These are the activations of a small neural network, seen along a few directions. Each row is one input.
Each table varies a few parts of the input and shows all the possible inputs, shuffled.
Descriptions start from the smaller parts, as in this example, which fits no table here: line(4) and (point or ring(11) or (values(3) and ring(8))).
Shared parts are said once, and a part with two or three values counts as separate values.

Other details of the inputs shift rows strongly along two fixed directions, in all tables alike. That doesn't count.

Table:
R1: [ 13   1  -4 -13  -4  11 -11   2   2 -14   7   1]
R2: [ -8 -15  25 -11  -6  24  12   2 -15  20 -36  -6]
R3: [  6  -1   0   1   6  10  18  13   2  -2  -7 -11]
R4: [ 19  -1 -13 -14   3   1  -9 -11  18  -7  20  30]
R5: [-11 -24  -1  20 -36 -28 -14  -9  14   8  16  10]
R6: [ 19   7 -24   4   8  -2  -2  -2  22 -20  32   8]
R7: [  3  22   1 -33  28  11  -2  -5  -3   2  -1  10]
R8: [  8  18   1 -14  32  23  10   1 -10  10 -17  -9]
R9: [-10 -23   5  29 -37 -24 -13   1  -4  -8   6 -10]
R10: [-18 -10  21  10   2  24  13  20 -20   4 -30 -31]
R11: [-12   3  31  -9   5   5  21  10 -23  22 -38  -7]
R12: [  4  17 -13  -5  21   2  -3  -4   3   2   3   2]
R13: [-13   5  28  -7   3   3  16  -1 -18  17 -29  -8]
R14: [ 16  20 -25   0  21 -12  -5  -8  16  -6  22  16]
R15: [  2 -19  -4  30 -41 -27  -1  -2   7  -8  19   3]
R16: [  1  -5  -8 -17   8  10 -14  -8   6  -5   5  14]
R17: [ -6 -18   6  30 -46 -22   0  -1   0  -3   5  -7]
R18: [ -2  20  -3 -35  33  11  -6  -5  -8  -5  -2   7]
R19: [  3  17 -28   0  23  -8 -15  -8   9  -9  26  10]
R20: [-16 -16   7  33 -25 -12   5  13   3   3  -1 -20]
Description of these inputs: line(4) and ring(5).
The inputs of R15 and R17 match in every part but the line(4) part. If R11 is changed in the same way as R15 into R17, which row does it become?
Answer: R13
Start at R10 and move only the line(4) part, one step at a time. The first step leads to R20. Which rows follow, in order?
Answer: R6, R3

Table:
R21: [ 4  6 -2  3  4 -1  3 -3  3  1  5 -1]
R22: [ 6  6 -1  0  6  2  3 -2  6  0  3  4]
R23: [ 1  5 -3  3  7 -2  3  1 -1 -6  4 -3]
R24: [ 2  2 -3 -2  1  2 -2  4  4 -8  3 -4]
R25: [-7 -1  0 -8  7  1 -5 -4  3  1  4  5]
R26: [-2  6 -7  0  8 -5 -2 -1 -2 -2  1  1]
R27: [  0   6   5 -10   3   0  -2  -3  -2   1   1   0]
R28: [ 3  3 -5  1  6 -4 -1 -1  1  3  2  8]
R29: [ 3  1  3 -8 -1 -5  1 -6  1 -1  1  8]
R30: [ 2  7 -2  2  8 -2  0  1  1 -4  5 -4]
R31: [-4  1 -1  1 12  4 -1 -1  5  2  5  1]
R32: [ 5  1  3 -9  1 -5 -1 -5  3 -1  3  9]
R33: [ 8 -5 -2 -4 -2  7 -4  2  0 -5  1  6]
R34: [-12  -1  13  12  -3   1  10   8 -12   8 -16 -19]
R35: [  8   8 -13  -5  12  -3  -4  -5   4  -2   9  13]
R36: [  4   0  -4  -2  -1   3 -10   0   0  -9   4  -2]
R37: [-17 -13   0  40 -33 -37  -2  -8   6  12   8   1]
R38: [ -7   1  13   7   0   6  10   6 -11  10 -16 -18]
R39: [ 6  1 -4 -2 -3  3  0  0  7 -1  6  0]
R40: [ 4  7 -1  2  7  0  1  0  2 -1  6 -3]
R41: [-2  8 -5  0  9 -3 -4  0 -3  1  0 -2]
R42: [ 7  3 -2  1  7  1  6  1  2 -2  4  3]
R43: [-17 -17   2  35 -37 -44  -5  -6   7   1  21   5]
R44: [ 6 -3 -3 -3 -6  6 -4 -4  1 -3  2  5]
R45: [ 1  5 -5  2  7 -1  4  0 -1 -7  4 -3]
R46: [ 6  0 -2 -2 -3  6 -9 -1  0 -5  3 -2]
R47: [ -9 -12   8  11 -16  -1  -2   5  -8  -2 -10 -10]
R48: [ 1  6  2 -7  0 -3 -1 -6  1  1  3  5]
R49: [-12   0   6  10  -5  -5   3   3 -10  14 -12 -12]
R50: [ 9 -3 -3 -7  0  5  6  2  5 -2 -2  2]
R51: [-2  7 -8 -2 10 -3 -1 -1 -4 -2  0  1]
R52: [-1  3  1 -7  2 -4 -2 -2 -2 -6  4  3]
R53: [ 2  9 -5 -3  7 -1 -2 -5  2  5  0  3]
R54: [ 9 -6 -2 -5 -3  5 -3 -1  1 -4 -1  5]
R55: [ 8 -1 -5 -3 -3  4  2 -1  8 -2  5  4]
R56: [ 4 -1 -5 -2  0  3  2  5  4 -7  5  2]
R57: [ 8 -2 -2 -5  0  6  3  6  4 -3  1  4]
R58: [ -9 -12  10   9 -14   4   3   7 -12   2 -14 -10]
R59: [ 8 -6 -3 -5 -5  5 -2 -3  0 -4 -1  4]
R60: [ 0  3  1 -8  2 -3 -1 -2 -2 -4  5  7]
R61: [-16 -16  14   6  -8  10   0   6  -9  10 -18 -12]
R62: [ 8  2  0  0  6 -1  5 -1  4  0  2  4]
R63: [ 6 -1 -4 -2 -5  5 -7 -4  2 -3  4  2]
R64: [  3  -2  -4  -3  -1   5  -6   0  -3 -11   1  -1]
R65: [ 6 -1 -3 -2 -5  5 -8 -3  3 -3  5  2]
R66: [-1  4 -6  0  6 -4 -2  0 -1  1  2  5]
R67: [ 0  6  4 -9  3 -1 -1 -3 -3  1  1  0]
R68: [ 3  4 -5 -2  6 -3  1 -5  1  4 -3  6]
R69: [ 5  7 -2  3  4 -2  1 -3  5  0  6  1]
R70: [  4   0  -3  -2  -1   3 -10   1   1 -10   3  -1]
R71: [ 2  1 -5 -3  1  3  0  4  3 -9  2 -2]
R72: [ 3  0  4 -7  1 -4  0 -2  0  0  3  9]
R73: [ 7 -2 -2 -4 -4  8 -4 -2  2 -3  1  5]
R74: [-2  6  3 -6  3 -4 -4 -2 -1 -4  4  1]
R75: [ 4  2 -6 -2  1  0 -3  2  5 -9  7 -3]
R76: [-16 -13  16  -1  -2  17  11  10 -10  14 -25 -17]
R77: [ 7 -2 -2 -5  0  6  4  5  3 -3  0  3]
R78: [ -2  -8  -2  -5   4   8 -10   0   4  -2   4   3]
R79: [ 0  7 -6  0  6 -4 -5 -2  0  5  3 -1]
R80: [ -9 -14   9  12 -16   0   1   7  -9   2 -11  -8]
R81: [ 5  3 -6 -1  5 -5 -1 -5  3  3  1  8]
R82: [ 3 -1 -3 -1 -1  3  1  6  4 -6  3  1]
R83: [-17 -11  11   5  -6  -6   0   0  -2   9  -6  -4]
R84: [ 3  4  3 -7 -1 -3 -1 -6  3  0  4  8]
R85: [ 1  6 -7  2  2 -5 -2 -7  4  4  3  7]
R86: [-2 -5 -3 -5  5  7 -2  2  6  0  3  0]
R87: [ 6  0 -5 -2 -4  2  1 -1  7 -1  7  0]
R88: [ 8  0 -3 -4 -2  6  2  1  7 -1  3  4]
R89: [-1  5 -1 -9  4 -2 -1 -2 -3 -7  3  3]
R90: [ 5  1 -5 -2 -1  3 -1  2  4 -4  6 -4]
R91: [  5   6  12 -16  18  23  15   6 -11   7 -25  -8]
R92: [-18 -12  -6  44 -32 -47  -9  -5   7   5  19  -3]
R93: [ 5 -1 -2 -2 -3  6 -8 -1 -1 -5  3 -3]
R94: [-12  -4  18   4 -12  -4   6   0  -8  13 -16  -9]
R95: [-10  -8  16   7 -13  -7   7   2  -9   9 -12  -3]
R96: [-21  -2  26 -11  16  30  14  13 -24  26 -49 -21]
R97: [ 5  2 -3 -3 -1  4 -2  3  5 -3  5 -3]
R98: [ 1  4  3 -7 -1 -2  0 -7  2  0  2  7]
R99: [-7  2 -7  1 10 -3 -6 -5  3  5  4  5]
R100: [  3   1  -7  -3   2   2   0   3   4 -11   5  -1]
R101: [ 2  3 -2  4  5 -2  3  3  1 -4  6  1]
R102: [-4  1 -3  1 11  3  0 -2  5  2  5  0]
R103: [-1  7  1 -7  3 -4 -4 -2 -1 -5  5  1]
R104: [-12  -1   8  10  -6  -3   6   1  -9  16 -17 -10]
R105: [ 7  3  0  1  8  1  5  2  2 -1  2  4]
R106: [ 5  5 -1  1  5  3  5 -3  3  1  1  2]
R107: [-1  6 -6 -1  7 -2 -1  0 -2  0  1  5]
R108: [ 9 -4 -4 -5 -1  3  4  2  7 -2  1  4]
R109: [ -5 -14  14   5 -13   9   5   8 -13   7 -20  -8]
R110: [ 2  4 -3  3  6  0  4  2  0 -4  6  1]
Describe the family of inputs behind these rows.
Answer: values(2) and ring(5) and (point or ring(8))
The inputs of R65 and R53 match in every part but the ring(5) part. If R59 is changed in the same way as R65 into R53, which row does it become?
Answer: R68
The inputs of R101 and R82 match in every part but the ring(5) part. If R34 is changed in the same way as R101 into R82, which row does it become?
Answer: R75
Change only the values(2) part in R49. List by row number the other rows that result.
Answer: R79
Change only the ring(8) part in R95. List by row number the other rows that result.
Answer: R29, R48, R60, R67, R89, R98, R103
Start at R107 and move only the ring(5) part, one step at a time. The first step leads to R60. Which rows follow, in order?
Answer: R58, R56, R110
Change only the values(2) part in R64. List by row number the other rows that result.
Answer: R47

Table:
R111: [10 -3 -4 -5 -8 -7 -3 -6 10 -6 17 13]
R112: [  3   2  -5  -6  -3 -12  -4  -9   9  -5  15  16]
R113: [  0  -1 -12  16  -2 -11  -2   3   8  -7  16   1]
R114: [ -4   6  -8   8   2 -15  -6  -7   4   6  10   5]
R115: [ -4 -11  -4   4 -16 -10 -15  -2   7 -11  14   2]
R116: [  0  10   5 -13  25  22  12   7  -6   9 -17 -11]
R117: [  8  -4  -6  11 -18 -11  -5  -5   7  -8  16   4]
R118: [  6  -3 -10   4  -1   1  -1   3   3  -6   5  -2]
R119: [ 7 -1 -6  3 -4  0  0  4  3 -9  5 -5]
R120: [ 1 15 -8 -5 12 -7 -6 -6  2  0 11  6]
R121: [  1   9   9 -14  22  28  13  16 -14  -1 -22 -15]
R122: [  4   4   2 -20  12  12   3  -3   1   3  -8  10]
R123: [  6 -10  -3   8 -15 -14  -5  -6  12   0  13  14]
R124: [ -1   9   2 -15  18   8   0  -4  -7   5 -10   4]
R125: [ -9   6  18 -13  12  12   8   3 -20  11 -30  -8]
R126: [-41 -39  34  41 -50 -11   6  11 -21  23 -33 -31]
R127: [ 14   5   0 -16  11  25   2   4  -4  -3 -12   0]
R128: [ -2   5  -4  12   1 -10   3  -2   7  -2  11  -3]
The inputs of R117 and R127 match in every part but one. If R120 is changed in the same way as R117 into R127, which row does it become?
Answer: R114
Describe the family of inputs behind these rows.
Answer: values(2) and (point or ring(8))
